A small network was shown many inputs. Here are its activations along a few directions, one row for each input.
Each table varies a few parts of the input and shows all the possible inputs, shuffled.
Descriptions start from the smaller parts, as in this example, which fits no table here: one of 3 separate values, together with either a single point or one of 11 places around a ring or (one of 5 places around a ring, together with one of 6 places along a line).
Shared parts are said once, and a part with two or three values counts as separate values.

Table:
R1: [-2.3, 22.4, -11.5, -20.1, 11.1, -21.3, 20.0, 25.6, 45.8, 26.7, 33.9, -15.9, -14.0, -44.7, -17.2, -27.6]
R2: [40.3, -1.6, -28.0, -0.6, 3.2, -32.9, -22.4, -10.4, -1.8, -2.6, -11.1, -29.4, 2.9, -5.2, -59.7, -8.0]
R3: [-5.8, 22.7, -46.2, -2.1, -0.3, 13.8, -41.3, 16.5, -23.1, 9.0, -12.5, -21.4, 26.3, -12.0, 0.7, -21.9]
R4: [2.7, 14.7, 25.6, 31.2, 4.9, 16.8, 46.1, -3.7, -26.2, 4.5, -9.6, -21.4, -10.0, -43.4, -17.9, -40.4]
R5: [25.1, 2.3, 9.1, 24.0, 10.6, 25.5, -0.3, -50.4, -14.1, 0.7, -24.9, -39.1, 13.9, -17.6, -2.1, -26.4]
R6: [31.1, 7.8, -33.4, 15.0, 11.1, -23.3, -22.9, -18.6, 60.8, -7.7, 25.2, -7.9, -15.9, 15.0, 34.9, 41.2]
R7: [6.2, -0.9, 24.3, -13.6, -14.7, -21.0, -39.5, -25.2, -6.3, 33.3, -19.1, 23.4, -30.3, 35.3, -61.7, 8.9]
R8: [2.7, -0.8, 42.2, 2.0, -3.8, 32.2, 0.0, -69.7, -36.3, 45.2, -13.2, 18.2, -10.2, 19.4, -12.4, 6.1]
R9: [21.7, 20.2, -6.3, 10.2, 14.4, 21.1, -14.6, -23.6, 15.4, 3.0, -3.7, 8.8, 51.9, -21.8, 19.2, -36.0]
R10: [-26.6, -8.6, 42.9, -1.1, 6.8, 5.6, 33.1, 33.1, -4.7, -3.4, 19.1, 25.5, 40.9, -11.9, 19.4, -7.3]
R11: [-11.0, 27.4, 11.5, 13.1, 15.4, 19.5, 30.4, 18.0, 6.2, 1.1, 24.8, 21.4, 27.3, -38.2, -5.8, -54.8]
R12: [-9.0, 2.3, -4.6, -25.2, 18.1, -26.5, 12.1, 5.4, 46.4, -27.7, 13.0, -0.7, -25.6, 10.7, 33.7, 52.3]
R13: [-10.0, -25.0, 50.3, 20.1, 7.1, 12.0, 44.0, 16.4, -36.9, 5.4, -16.0, -7.7, -2.7, -20.4, 7.7, 6.3]
R14: [-45.6, -6.1, -28.2, -10.6, -5.6, -2.7, 5.3, 29.6, -30.3, -32.1, -14.6, 1.9, -0.2, 26.3, 30.9, 21.2]
R15: [-12.9, -3.3, 12.5, -1.1, 12.0, 18.2, 36.0, 4.0, 11.4, -33.0, -6.4, 24.0, 29.0, 26.9, 42.2, 24.0]
R16: [-7.9, 5.1, -52.4, 21.9, -21.3, 11.7, -31.4, 9.1, -16.6, -18.6, -1.4, -9.5, 7.7, 26.7, 28.9, 17.6]
R17: [-22.8, -10.3, 25.4, -34.3, 1.8, -31.5, 13.0, 36.3, 35.9, 9.1, 31.6, -7.5, -8.8, -25.9, 10.1, 16.9]
R18: [34.2, 22.2, -27.7, -12.4, 24.6, -27.7, -25.3, -11.2, 48.4, 27.4, 8.0, -24.3, 9.7, -20.6, 7.5, -10.5]
R19: [5.9, -37.5, -14.8, -10.3, 6.4, -27.2, 5.2, 8.3, -8.1, -50.8, -13.2, 9.9, -44.2, 18.3, -20.1, 38.2]
R20: [13.4, 25.8, 29.9, -38.3, -13.8, -24.3, -31.9, -22.7, 31.7, 51.8, 7.6, 19.2, -22.4, 29.0, 8.1, -2.7]
R21: [-21.6, 31.5, 8.1, -27.7, -33.9, 17.5, -50.0, 5.1, -38.1, 34.6, -10.3, 22.1, 0.4, 25.2, -2.0, 0.9]
R22: [-43.9, 17.6, -33.4, -1.7, -0.1, 12.6, 0.5, 49.4, -23.5, 8.2, 13.5, -7.3, 2.6, -28.0, -19.1, -46.5]
R23: [-12.1, -45.5, 13.1, -12.5, -13.7, -37.2, 6.1, 36.5, -7.0, -9.9, -9.7, 5.8, -22.3, -26.5, -39.0, 11.8]
R24: [-62.7, -19.1, -0.2, -12.9, -9.1, -8.1, -0.3, 57.5, -34.8, -0.4, 7.2, 0.9, 12.5, -8.2, 9.7, -9.2]
R25: [19.9, -0.7, -12.4, 32.2, -6.1, 29.6, -5.7, -26.3, 32.2, -22.7, 5.3, 16.6, 35.7, 23.4, 44.8, 9.7]
R26: [3.0, -27.9, 19.9, 13.8, 18.0, 34.5, 43.8, -11.2, -21.6, -26.5, -29.9, -9.9, -19.4, 25.9, 25.1, 28.8]
R27: [43.4, -25.9, -35.1, 22.1, -4.8, -22.7, -23.2, -14.8, 2.2, -38.7, 12.3, -9.8, -31.3, 33.6, -30.4, 31.4]
R28: [10.7, 23.8, 37.7, -21.2, -19.7, 21.0, -11.7, -39.8, -11.8, 35.7, 8.3, 54.8, 28.4, 18.5, 15.7, -10.4]
R29: [27.1, -26.8, 0.6, 41.9, -3.7, 45.9, 4.7, -48.3, 1.5, -24.6, -9.6, -28.5, -11.7, 30.6, 21.7, 12.8]
R30: [6.9, -5.8, -18.9, -2.0, -14.8, -31.1, 20.3, 25.1, 3.5, 3.1, -4.8, -12.3, -20.6, -40.5, -72.8, -26.6]
Q: What is each input in this table made of?
A: one of 5 separate values, together with either a single point or one of 5 places around a ring
Q: Changing only the choice among 5 separate values turns R10 into R17. The same change can be made to R11. Which row results?
A: R1
Q: Which other rows does R16 become when the choice among 5 separate values takes its other values? List them by row number.
A: R6, R25, R27, R29
Q: List by row number the other rows that have the choice among 5 separate values in common with R24.
A: R3, R14, R16, R21, R22
Q: Which other rows does R21 become when the choice among 5 separate values takes its other values? List them by row number.
A: R7, R8, R20, R28
